These are the activations of a small neural network, seen along a few directions. Each row is one input.
Each table varies a few parts of the input and shows all the possible inputs, shuffled.
Descriptions start from the smaller parts, as in this example, which fits no table here: one of 3 separate values, together with either a single point or one of 9 places around a ring or (one of 4 places along a line, together with one of 8 places around a ring).
Shared parts are said once, and a part with two or three values counts as separate values.

Other details of the inputs vary at random and push rows far along three fixed directions, the same in every table; ignore that.

Table:
R1: [-11 -34  -5  16  -1   4  10  -2   0   1 -10 -23 -20  -2]
R2: [-68 -38 -31  -6   3  -1  -8 -25 -35  -2 -44 -30  -9  63]
R3: [-38  48 -17 -27 -35   5  -3 -24 -23 -21  -1  12  40  16]
R4: [-43 -88 -27  32  33  -9  -6 -10  -4  32 -32 -70 -42  41]
R5: [  4  32  22 -28   6  -4 -12  19  13  -2  -6  41  24 -10]
R6: [ 25  -3 -21  50 -16   4   6  -9 -41   7  23 -16 -54 -55]
R7: [ 72   7   4  15   7   5  14   2  -4  13  18  18 -27 -23]
R8: [  8 -25  26 -26  33   0  -8  35  23  13 -13  20   6   2]
R9: [-37  46 -15 -22 -36   4  -6 -24 -24 -24   1  12  42  19]
R10: [ -9  29 -14  34 -41  -8   5 -23 -18  -6   2 -14 -20 -30]
R11: [-36  56 -10 -25 -35  -3  -7 -19 -12  -8 -10  11  44   5]
R12: [  5 -31  13 -14  37   8  -7  29  27  -4   9  12  13  17]
R13: [ 24   1  17  10   9 -10  -7  13  -4   5   9   4 -23 -24]
R14: [ 17  35  40 -42   5  -6  -8  22  29  -4  13  33  42 -11]
R15: [ 11 -18  28 -21  42  -3 -11  35  47  12   0  19  17   3]
R16: [ -6  38 -21  38 -21 -13  -7 -23 -22  -6  14 -18 -17 -22]
R17: [ 34 -10  36 -34  23  11   3  37  34   7  22  29  25 -26]
R18: [ 71   2  40 -29  24  10  20  30  53   1   8  44  19   0]
R19: [ 42  -5  11  16   4   8   1  21 -12  -5  33  18 -25 -39]
R20: [ 21   2  -7  60 -29 -13  11 -16 -23   0  22 -37 -57 -49]
R21: [-41   0 -23  -3   6   3  -8 -12  -3  -5 -20  -9  18  27]
R22: [ 35   0  16  21  -8   2  12  21  14   3  21   4 -21 -51]
R23: [-37  50 -12 -19 -36   6   4 -16 -10 -35 -10  21  34  14]
R24: [-39  47 -13 -12 -39   5   0 -19 -15 -37 -10  17  35  19]
R25: [  9 -50  -6  -8  45   1   4  -4  26  21 -26 -16  -1  62]
R26: [ 20  -2 -14  50 -29  -9   5 -21 -29  20  31 -37 -48 -54]
R27: [  7 -89   5 -19  44   0  10  -6  21  38 -32 -38 -10  71]
R28: [-41  -2 -23  -6   5   4  -7 -11  -7 -12 -11  -7  14  34]
Each input here is: one of 4 separate values, together with either a single point or one of 6 places along a line.
The inputs of R16 and R13 match in every part but the choice among 4 separate values. If R21 is changed in the same way as R16 into R13, which row does it become?
> R6
Change only the choice among 4 separate values in R28. List by row number the other rows that result.
> R2, R3, R23
List by row number the other rows that have the choice among 4 separate values in common with R18.
> R1, R10, R20, R22, R23, R24
Change only the choice among 4 separate values in R7. List by row number the other rows that result.
> R18, R25, R27
